A small network was shown many inputs. Here are its activations along a few directions, one row for each input.
In each table, some parts of the input vary, and every possible input appears once, in random order.
Descriptions start from the smaller parts, as in this example, which fits no table here: line(6) and (point or ring(11) or (values(3) and ring(5))).
Shared parts are said once, and a part with two or three values counts as separate values.

Table:
x1: [  0 -16 -37 -15  20  30  32   6 -10  -9 -28 -21  -2 -38  -6  31  15  -1
  26 -24]
x2: [ 21 -14 -11   8  52  51 -95  40 -49  -6  68  35   6  32   8 -41  11  11
  -3   8]
x3: [ 10 -37 -53 -23  19   1  26  21  -3  -5 -37 -12  -1 -11 -14  17  30  -7
 -29 -12]
x4: [-17  53  78  51 -15  29 -87  18  48  46  79  32 -23  37  32 -73 -19  31
 -51  18]
x5: [-10  30  11  57 -37 -19  40 -13  85  29 -24  14 -53 -15  -1 -31  -7  10
 -58 -16]
x6: [ -3 -28 -10 -26  23   9   1 -22 -45 -17 -69 -61  27   3   2  55  26 -58
  33  34]
x7: [  -3   37  -31  -34   22   16  -35  -57 -116  -19  105   -1   12   77
  -53   37   -2  -28   21   31]
x8: [ 26 -27 -38 -13  22   4  24  25  18 -44 -19 -13  10 -17   2  18  50  -2
  -5  -2]
x9: [ 27 -18  13  -1  14 -35  35  14  47 -29   6  -4   1 -51   3 -31  -2  22
   1 -13]
x10: [ -7  33  30 -12 -41  -1 -22  -7 -71  17 122  52  38   9 -19   2 -48  25
 -13 -28]
x11: [ 22  -2   7  -7 -19 -18  35   8   3  -8 -13  -1 -10 -52   5 -13 -32  28
  11 -35]
x12: [-59   2  72  41 -56  -1  32 -16  71  51 -50  13 -28 -32  31   4 -27  -8
 -10  -3]
x13: [-48   6  41  26 -50 -19  34  -8 110  39 -34  14 -28  -4  37 -14 -22   3
  12   3]
x14: [-37  23  43  51 -18 -17  30 -12  93  15 -17   9 -53 -29  14 -37   6  10
 -37 -14]
x15: [  8   7 -45 -46  38  -6  -7 -27 -34 -39 -41 -63  -9  10 -18  50  19 -32
  33  13]
x16: [ 14  -7 -54 -51  53 -28 -12 -13 -17 -33 -38 -60  -4  21 -20  38  32 -47
 -11  19]
x17: [ 31 -18   8 -13   1 -36  32  23  27  -3 -16   2  -4 -33  -5 -15 -20  11
 -32 -30]
x18: [  21    9  -18  -19   74   27 -116    0  -73  -41   47   -4    3   74
   -6  -30    4  -26    4   49]
x19: [ -1 -38 -34 -32  -1  10  26  12  -7  -1 -52   6   9 -27  17  41  17   1
  49  19]
x20: [ -2 -24 -30 -32  33  -5   1  -9 -23 -16 -74 -53  32  32   3  34  29 -48
  43  27]
x21: [-48  93  47  48 -52  12  -8 -34   8  60 120  57 -23  46 -18   4 -42  49
 -18  -4]
x22: [ 19 -25  29  13 -29 -12  41  15  -9  13 -42  10  20 -57  19 -10 -25  15
  20  -9]
x23: [ 34   0  50   8  19   8 -82  27 -12   0  92  29  23   3  23 -73 -27  26
 -14  -3]
x24: [-19 -54 -18 -37   3  12  21  25   8   8 -71  -3  36   3  17  27  18 -11
  28  -4]
x25: [   2   15  -43   14  -21   34  -18   -6 -113   14  101   58   29   48
  -51   30    3   19    3  -14]
x26: [ 18 -32   4  13 -20 -24  52  15  20  12 -32   5  29 -38  20 -38 -18  19
  30  -6]
x27: [ 18 -16 -41 -20  29 -18 -10  -7 -34 -54 -51 -61  11  23 -21  19  55 -39
 -14  25]
x28: [-15  47  32  47 -63  -3  30 -18  75  22 -34  20 -47 -15   1  -3 -24  26
 -18 -29]
Changing only one part turns x20 into x13. The same change can be made to x6. Which row results?
Answer: x12
What do these inputs look like to the network?
Answer: line(4) and (values(2) or ring(5))
Change only the values(2) part in x10. List by row number the other rows that result.
Answer: x23
Change only the ring(5) part in x19. List by row number the other rows that result.
Answer: x1, x3, x8, x24

Table:
x29: [ -18  -64  -70  -41   68   32  -21   23 -110  -12  -34    7   37   24
  -13   43   53  -49   55   33]
x30: [-19   2  29  13 -73  -9  71  13  55  35  -8  51  -2 -53   9  21 -27  22
  -7 -48]
x31: [  35  -21 -110  -58   67   11   -3   -5  -64  -45  -13  -50    2   20
  -43   40   55  -21  -13   -6]
x32: [  38  -53  -55  -49   64   27  -71   35 -100  -29  -44  -28   54   15
    9   21   30  -50   63   39]
x33: [ -19  -17    9   10    8  -21   14   10  108   -6 -104  -44  -39  -31
   55  -26   28   -2    3   13]
x34: [ 75 -30 -73 -55  48 -13 -31   5 -74 -76 -14 -68  35   6 -36   8  32 -46
 -24  20]
x35: [ -12   22   -3    0  -58  -28   61  -29   69   34 -119  -27  -18   14
    5   29    6  -29    7  -20]
x36: [-17  68  19  61 -12  45 -63  -3  26   7  83  47 -26  81  -6 -24 -17  49
 -51 -21]
x37: [-38  70  76  62 -31  34 -41 -43  -4  22 101  23  -9  30 -16  -5 -21  18
 -26  -6]
x38: [-28  21   1  15 -17 -22   5   7  42  40  72  64 -34  13   3 -47 -28  45
  -6 -17]
x39: [  -9  -27  -54  -70   22   24  -30    4 -113   -3  -42  -27   64   46
  -12   83   16  -37   62   21]
x40: [-63  76  38  43 -31  45 -51 -29  32  19 104  30 -16  59   2  20 -45  38
 -28  -9]
x41: [ -9  41  52  35 -35 -37  30 -39  11  27  70  57 -14 -14 -23 -31 -46   6
  18  -9]
x42: [  -4  -41  -16  -44   36   14  -20  -15 -111  -38  -38  -34   54   41
  -15   61   32  -32   71   22]
x43: [ -1   2  36 -12 -28 -26 -11   9  32  27  83  28 -22 -22  43 -64 -52  47
  -8  26]
x44: [ 63 -21 -81 -51  89  -6 -44  23 -61 -56 -15 -75  21  -1 -32  18  37 -43
  -6   5]
x45: [  0 -17   6  39 -36   7  61  30  65  16 -18  52 -16 -41   8 -18  -8  55
 -24 -55]
x46: [ 10  46  61  24 -23  35 -76  -2   7  20  94  13 -10  44  23 -46 -34  37
 -62  15]
x47: [ 15 -33  38  -1 -52 -11  34  46  47  19  -5   8 -12 -76  53 -33 -36  54
 -43 -21]
x48: [ 25  -6 -38  -3  68  -7  34 -35 -92 -72  -6 -55  29  -7 -73  58  50 -54
  27  14]
x49: [ 18  -6 -69 -34  55  -7  40 -25 -88 -50  -1 -28  29  12 -64  73  42 -68
  16   9]
x50: [  4   3  52  24 -62  -5  73  -1  29  34 -11  18 -13 -78  -1   1 -36  26
  -6 -49]
x51: [ 29 -29  39  41 -16   0  40  36  73   1  -9  44  -8 -71  27 -37  -9  37
  -9 -22]
x52: [ -36    2   41   35  -15  -41   77  -41   49   21 -112  -15  -30  -50
  -26    8    3  -60    6   11]
x53: [ 40  21  33  18  -8 -19 -14   8  35  31  67  44 -18  -7  23 -68 -25  35
  15  10]
x54: [ -12  -35   16   -1  -21  -51   23   -2   83   -5 -104  -27  -35  -31
   43  -31    9  -36  -27   20]
x55: [ -39   -5  -17   20  -10  -10   49   -1   92   10 -114  -26  -42    0
   27   -8   38   12   -8  -10]
x56: [-15  45  52  27   6  34 -92  14  40  21 104  26 -27  38  15 -42 -21  31
 -47   7]
x57: [  28  -57  -36  -56   31    9  -69   27 -114  -46  -45  -33   78   29
    6    4   40  -40   33   42]
x58: [-42  45  22   6 -33  -4  25 -18  35  54  78  25 -12   9  12  -7 -65  56
  21 -13]
What do these inputs look like to the network?
Answer: ring(5) and (values(2) or line(4))
Changing only the ring(5) part turns x40 into x56. The same change can be made to x35. Which row results?
Answer: x33

Table:
x59: [-10 -25 -26 -50  35  26 -35 -25 -86 -32   0 -33  13  35 -29  62   9 -40
  34  18]
x60: [ 25 -42 -10 -18  25 -10 -17  20   4 -37 -42 -30   6  -8  22 -23  30 -15
 -31  29]
x61: [-43  31  61  42 -62 -15  19 -12  70  33  -8  24 -33 -27  31  -5 -11  18
 -24  -6]
x62: [  9 -18 -11  -7 -13 -25  46  25  51  20 -28  25  -8 -38  22 -19  -8  32
   6 -19]
x63: [-42  54  29  47 -45   9  27  -1  78  50  -3  39 -33   7  10 -10 -13  33
 -21 -34]
x64: [  4   5   7  14 -19  -4  -2  26  23  28 -25  16  -1   7  22 -49 -19  28
   6 -17]
x65: [-14 -46 -33 -43  21  -1   4 -13 -57 -20 -73 -49  29  15  -7  63  36 -50
  16  30]
x66: [ -8 -26 -72 -58  34 -14  45  -7 -32  -5 -72 -38   9 -10 -16  73  31 -43
  36   6]
x67: [ 41   5 -36 -11  36   5 -46  16 -48 -37  66   2  22  25 -18  -7  10  -2
 -28  -1]
x68: [ 34 -27 -46 -27  37 -25  18  26  29 -22 -42 -26 -11 -30   8  -7  27  -3
  -7   2]
x69: [-15  75  51  45 -45  -7   3 -35  23  49  92  45 -14  25 -26 -12 -49  20
 -27 -26]
x70: [  11   -7  -25  -45   21   25  -31  -29 -111  -42   44  -33   46   44
  -38   81    0  -38   24   28]
x71: [ 32 -18 -44  -8  35   8 -23  36   5 -21 -34 -22  -1  17   7 -22  32   0
 -16  -2]
x72: [-36  54  46  43 -38  -3   5 -28  48  52  53  39 -50  18 -13 -24 -51  25
 -21 -26]
x73: [-12 -26 -29 -27  45  16 -24 -24 -64 -22 -28 -34  30  36 -18  57  33 -47
  42  36]
x74: [-29  24  60  49 -67 -12  60 -22  85  20 -28   3 -30 -64   8   1 -29  15
  -8 -31]
x75: [ 41 -43   1  -9  26 -14  23  11  18 -47 -63 -45   4 -46   4 -12  20 -12
  -7   2]
x76: [  9  -4  25  23 -10   5 -23  19  19  10  19  36   7  -4  27 -43 -10  11
  13  19]
x77: [ 17 -30  28  14 -29 -13  41  10  38  -3 -48   4   4 -63  19 -23 -19  19
  10 -18]
x78: [  6   7  27  14 -19  19 -25  13 -21   9  72  30  15  -8  16 -34 -23  29
  -2   9]
x79: [-32  31  51  29 -51 -18  44 -20  95  33  -4   9 -36 -49  23   6 -31  20
  -6 -12]
x80: [-13 -10 -48 -39  26  12  -5  -8 -60  -4 -70 -53  21  43 -22  43  28 -38
  39   2]
x81: [ 23  -5 -22   0  49 -11 -34  10  -2 -24  -4 -13   0  23   1 -50  23 -15
  -5  21]
x82: [  3 -26  25   3 -30 -13   2  23  23   6 -27  20   6 -25  39 -33  -2  17
  -8   7]
x83: [ 21  17   6  10 -11  -2 -16  22 -25  13  79  54  24  18  -5 -19 -19  28
  -9 -22]
x84: [-39  64  32  50 -40  13  19 -15  34  54  85  54 -29  10 -14 -11 -23  40
 -30 -16]
x85: [ 23  10 -22  -9  35   2 -41   4 -42 -26  50 -18   9  16  -9 -41  11   5
 -15  10]
x86: [-36  57  31  62 -33  -1  22  -8  73  52  32  60 -39  11  -2 -16  -7  23
 -13  -6]
x87: [  -5   -9  -28  -42   22   33  -29  -29 -104  -30   30  -39   34   31
  -28   62   22  -27   35   29]
x88: [  2 -46 -20 -37  26  -2  51 -23 -44 -32 -93 -61  25 -25 -20  68  22 -52
  36   0]
x89: [  5  -9  29   4 -11  10 -34  17  -1   4  44  35  -5  -5  15 -34 -34  19
   1  -3]
x90: [ 25 -15 -36 -20  46   7 -44  20 -21 -31  26  -1 -13  18 -10 -24  15  -1
 -19  -4]
Changing only one part turns x59 into x72. The same change can be made to x87. Which row results?
Answer: x84
What do these inputs look like to the network?
Answer: line(4) and line(8)
Change only the line(4) part in x69. List by row number the other rows that result.
Answer: x67, x70, x83
Change only the line(8) part in x81. List by row number the other rows that result.
Answer: x60, x67, x68, x71, x75, x85, x90
A walk changes only the line(4) part. It starts at x66 and steps to x68. List the rest of the walk in order.
Answer: x62, x79

Table:
x91: [ 11   4  -9 -20   0   5  -7  -5 -61  -6  54  12  27   9 -22  20 -13   6
  11  -8]
x92: [ 14  -2  -9  -6  40   8 -52  -2 -12 -27  -9 -34   2  31   2 -14  20 -26
  -8  32]
x93: [-16  24 -13   2  27  10 -24 -24   0  -6   3 -26 -21  33 -17  18  20 -27
 -11  17]
x94: [-34  29   6   0 -13  17  -7 -29 -26  23  24   9  -2  34 -20  42  -9 -12
  15   2]
x95: [-34   8   0   0 -29   1  44 -20  -3  26 -32   2   1  -4 -10  43  -2  -7
  24 -11]
x96: [-12  45  63  61 -40  -5 -13   3  73  41  70  55 -31  -2  24 -66 -39  46
 -33  -7]
x97: [ 12 -20 -13 -23 -10 -11  43   4 -33  -2  -4   9  24 -29 -14  24 -12   8
  28 -25]
x98: [ 36 -53 -33 -32  21  -4   6  39 -20 -24 -31  -4  23 -27  15 -11  14   8
  13  -5]
x99: [ 37 -30 -27 -21  33  14 -41  30 -49 -31  24   4  28  11   3 -16  18   1
  -4   9]
x100: [-16   1 -17  -2   8 -11  26 -14  22  -2 -54 -31 -18  -2  -7  18  22 -23
  -4   2]
x101: [ 10 -28 -12 -15  23 -13  -5   6  12 -23 -63 -39  -2  -9  15 -10  20 -23
   3  21]
x102: [ -8  22  64  57 -61  -9  31  13  96  32  18  42 -31 -46  31 -49 -39  49
 -33 -28]
Changing only one part turns x92 into x101. The same change can be made to x91. Which row results?
Answer: x97
What do these inputs look like to the network?
Answer: values(2) and (point or ring(5))
